A small network was shown many inputs. Here are its activations along a few directions, one row for each input.
In each table, some parts of the input vary, and every possible input appears once, in random order.
Descriptions start from the smaller parts, as in this example, which fits no table here: values(3) and (point or ring(11) or (line(6) and ring(8))).
Shared parts are said once, and a part with two or three values counts as separate values.

Other details of the inputs shift rows strongly along two fixed directions, in all tables alike. That doesn't count.

Table:
R1: [ 2.07 -0.91 -0.47 -1.01  0.20  1.72 -2.35  2.05 -2.22 -0.96  1.35 -2.16
  0.72]
R2: [-0.40  3.27 -0.14  4.33 -1.04 -0.55  2.15  0.46  1.73 -3.26  1.69  2.73
 -1.66]
R3: [ 1.60 -1.63  0.96 -0.79 -1.15 -1.68 -1.88 -0.86 -1.39  2.94 -0.51  1.50
  1.56]
R4: [ 0.11  2.61  0.26  4.14 -0.50 -1.72  2.41  1.24  3.30 -1.12  2.31  0.59
 -1.78]
R5: [-0.50 -0.79  4.55  0.13  2.25 -4.66  1.50 -2.32  2.66  4.69 -6.32  3.43
  4.01]
R6: [ 1.86 -2.04 -1.45 -5.73 -0.71  4.25 -4.38 -0.85 -7.00  0.71 -0.21 -1.16
  1.26]
R7: [-0.66 -1.70  3.71  0.03  1.26 -6.23  0.35 -1.84  3.31  5.34 -4.52  2.79
  3.11]
R8: [-1.10 -3.04  0.90  1.25 -0.11 -1.97 -1.94 -2.64 -0.63  3.14 -3.17  1.41
  2.62]
R9: [-2.54 -0.60  3.92 -1.08  4.00 -4.50  1.25 -1.28  2.83  3.10 -6.24  1.58
  3.43]
R10: [-1.80 -2.55 -0.38 -1.26  0.10  0.14 -0.49 -2.59  0.19  2.66 -1.27 -1.46
 -0.30]
R11: [ 0.60  0.54 -1.57 -1.89 -0.40  3.15 -1.67  0.59 -2.79 -2.16  0.77 -1.23
 -0.55]
R12: [ 0.60  0.02 -1.45 -2.35 -1.84  3.14  0.66 -0.83 -1.72 -0.95  2.64  0.25
 -2.17]
R13: [ 0.80 -0.26 -1.77 -2.38  0.66  2.48 -0.06  2.48 -0.39 -0.62  1.94 -4.25
 -1.20]
R14: [ 0.87 -0.40  0.97 -2.47 -0.02 -0.23  0.15 -2.02 -0.42  2.55 -2.76  1.04
  0.93]
R15: [ 0.96 -0.43 -2.25 -1.09 -0.81  1.28 -2.67  1.18 -3.20 -1.69  2.31 -0.61
 -0.14]
R16: [-0.31  2.60  0.16  4.18  1.14 -1.00  1.60  3.77  4.01 -3.28  1.01 -1.66
 -0.47]
R17: [-0.79 -1.17 -2.06  0.97 -1.48  2.36 -0.92 -1.39 -1.35 -0.84  1.45 -1.46
 -1.94]
R18: [-1.67  3.05 -0.26  2.61  1.26  0.84  3.29  2.61  3.44 -4.11  0.88 -1.05
 -1.89]
R19: [ 0.03  1.74 -0.51  3.25 -0.16 -1.20  3.20  1.71  3.92 -0.84  2.32  0.07
 -2.39]
R20: [-0.12 -0.90  1.85 -3.55  1.01 -0.58  1.54 -2.07  0.91  3.37 -2.88 -0.13
  0.31]
R21: [ 0.38 -0.83  1.27 -0.75 -0.87 -1.14 -0.50 -2.08 -1.91  2.23 -1.78  3.43
  2.30]
R22: [-0.61  2.47  0.36  3.70  1.79 -0.82  2.14  3.34  3.75 -2.83  1.25 -2.25
 -1.00]
R23: [ 0.48 -0.18 -1.61 -1.77 -0.30  1.80 -2.31  0.68 -3.09 -1.60  3.06 -1.33
 -0.71]
R24: [-0.62  2.06  0.06  4.88  0.11 -1.86  0.34  2.83  1.41 -3.40  1.83  1.24
  0.92]
R25: [ 0.03  3.46  0.55  3.44  0.06  0.35  3.36  0.62  3.35 -2.73  0.93  0.51
 -2.56]
R26: [ 0.85  0.33 -1.30 -1.63 -1.99  2.44 -0.10 -1.24 -2.61 -1.23  2.13  1.13
 -1.73]
R27: [-0.64 -1.24 -2.35  1.39 -2.09  2.09 -1.61 -1.29 -1.69 -1.13  1.00 -0.87
 -1.23]
R28: [ 0.56 -3.51 -1.94 -6.55 -0.39  2.09 -3.07 -0.26 -4.40  2.05  0.78 -2.08
  0.56]
Description of these inputs: line(4) and (point or ring(6)).
- The inputs of R1 and R16 match in every part but the line(4) part. If R24 is changed in the same way as R1 into R16, which row does it become? => R15
- Which other rows does R10 become when the line(4) part takes its other values? List them by row number. => R8, R17, R27
- Which other rows agree with R28 in the line(4) part? List them by row number. => R10, R12, R13, R18, R19, R20

Table:
R29: [ 0.79 -1.31 -1.06 -2.12  0.36  2.16 -2.04  0.81 -2.23 -0.03  0.23 -2.54
  0.53]
R30: [ 0.99 -1.65 -0.91 -6.01 -2.30  3.82 -0.33 -5.12 -3.73  2.76 -1.12  0.80
 -2.02]
R31: [ 1.80  1.02 -2.03 -0.33 -2.26  3.01 -1.78  0.91 -3.60 -2.72  3.16  0.07
 -0.93]
R32: [-0.36  1.30 -0.38  5.10 -1.50 -0.81  0.56 -0.41  1.12 -1.62  1.51  1.85
 -1.01]
R33: [ 0.36 -1.48 -0.15 -2.82  0.64  0.35 -0.38  0.35 -0.07  1.58 -0.08 -2.12
 -0.03]
R34: [-0.61  4.74  0.00  7.29 -0.43 -1.45  3.06  3.32  3.76 -5.39  2.31  2.16
 -0.99]
R35: [ 1.92  3.50 -2.37  3.07 -2.54  3.25 -0.09  2.31 -1.75 -5.34  4.97 -0.03
 -2.66]
R36: [-1.41 -2.36  1.79  0.48  0.24 -3.66 -0.76 -2.57  0.51  3.57 -3.42  3.03
  2.91]
R37: [-1.63  1.18  3.33  2.55  0.74 -3.53  5.01 -2.15  5.23  1.96 -2.80  3.80
 -0.32]
R38: [-1.05 -1.27  1.13 -2.23  1.90 -1.51  0.38 -0.16  0.97  1.89 -1.48 -0.79
  0.75]
R39: [ 0.10  0.17 -1.69 -0.83  0.25  2.82 -1.26  1.44 -2.12 -2.45  1.67 -2.27
 -0.64]
R40: [-0.56 -2.25  2.33  0.85 -0.09 -3.75 -0.93 -3.40  0.31  4.36 -3.09  3.08
  2.35]
R41: [ 0.51 -1.53 -0.13 -3.19  0.77  1.16 -1.55 -0.22 -1.77  1.34 -1.58 -1.56
  1.28]
R42: [-0.98 -0.36  1.47  0.78  2.24 -2.10  0.79  1.12  2.65  0.93 -2.09 -1.00
  1.40]
R43: [ 0.73 -2.88  0.40 -6.27  0.75  0.37 -1.32 -1.47 -1.56  4.13 -2.06 -1.59
  0.93]
R44: [-0.83 -2.00  1.95 -0.48  0.55 -3.90 -0.56 -1.41  0.53  3.33 -3.60  3.04
  3.62]
R45: [-0.78  2.25  0.34  2.46  1.13 -0.94  2.57  1.93  3.69 -1.68  0.47 -0.96
 -1.19]
R46: [ 0.40 -0.73 -1.67 -2.82  0.09  2.97 -1.81  0.81 -2.85 -1.18  1.58 -2.49
 -0.72]
R47: [-0.59  3.43 -0.23  4.38  0.81 -0.12  2.98  3.10  4.13 -3.75  1.35 -1.04
 -1.69]
R48: [ 0.10 -0.97 -1.23  1.18 -1.89  0.57 -1.62 -1.47 -1.92  0.06  0.97  1.20
 -0.21]
R49: [-0.29  1.57  3.03  3.32  1.01 -4.21  1.41 -0.01  2.69  0.69 -1.97  3.09
  1.85]
R50: [ 0.40  0.42 -2.36 -1.74 -0.31  3.16 -1.02  1.31 -2.21 -2.29  3.24 -2.75
 -2.20]
R51: [ 0.97 -0.79 -1.58 -2.60 -0.17  2.32 -1.30  0.97 -1.77 -0.14  1.83 -2.96
 -1.00]
- What is each input in this table made of? => values(2) or line(9) or (values(3) and line(4))
- Which other rows does R29 become when the values(3) part takes its other values? List them by row number. => R39, R41

Table:
R52: [ 1.16 -0.51  0.32 -1.98 -1.53 -0.14 -0.46 -1.68 -1.50  1.77 -0.08  2.10
  0.06]
R53: [ 0.81 -0.68  0.32 -2.93 -0.57  1.17  0.71 -2.19 -0.44  1.99 -0.66 -0.33
 -1.34]
R54: [ 0.51  0.39 -2.69  0.46 -1.19  2.55 -2.31  1.35 -3.24 -3.33  3.68 -1.26
 -1.07]
R55: [ 1.94 -0.15  0.70 -1.98  0.17  0.11 -1.28  0.92 -1.56  1.22 -0.76 -0.43
  1.80]
R56: [-0.34 -1.90 -0.68 -0.10 -0.84  0.44 -1.87 -2.16 -2.03  1.20 -0.83  0.76
  1.01]
R57: [-2.05  3.22  0.23  6.28  1.54 -3.09  4.06  3.78  6.78 -3.55  1.77 -0.55
 -1.51]
R58: [ 0.37 -1.97 -0.10 -0.30 -1.28 -0.53 -1.42 -1.43 -1.15  1.89  0.74  1.15
  0.36]
R59: [ 0.08 -0.41  0.19 -1.19 -1.00  0.79 -0.45 -2.02 -2.14  0.92 -1.68  1.92
  0.62]
R60: [ 1.50  1.63 -2.17 -0.88 -2.03  4.10 -1.19  1.64 -3.89 -4.19  3.78 -0.48
 -1.64]
R61: [ 0.66  1.81 -2.76 -1.72 -0.75  5.30 -0.40  1.16 -2.20 -3.70  2.54 -2.62
 -2.71]
R62: [-0.16 -1.67 -0.51 -1.28 -0.40  0.27 -0.33 -1.98  0.06  2.35 -0.29 -1.20
 -1.07]
R63: [-0.71  3.92  0.86  8.84  1.09 -3.13  2.72  4.53  6.00 -4.14  1.41 -0.20
 -0.25]
R64: [-0.92 -1.04  3.49 -2.58  2.95 -4.22  1.88 -0.68  2.65  3.81 -3.80  1.12
  2.56]
R65: [-2.85 -2.64  2.80 -0.65  3.86 -3.63  0.34 -1.24  2.66  3.75 -5.81  0.03
  3.17]
- What is each input in this table made of? => values(2) and (point or ring(6))
- The inputs of R53 and R62 match in every part but the values(2) part. If R64 is changed in the same way as R53 into R62, which row does it become? => R57
- Which other rows does R54 become when the values(2) part takes its other values? List them by row number. => R60
- Which other rows does R58 become when the values(2) part takes its other values? List them by row number. => R52
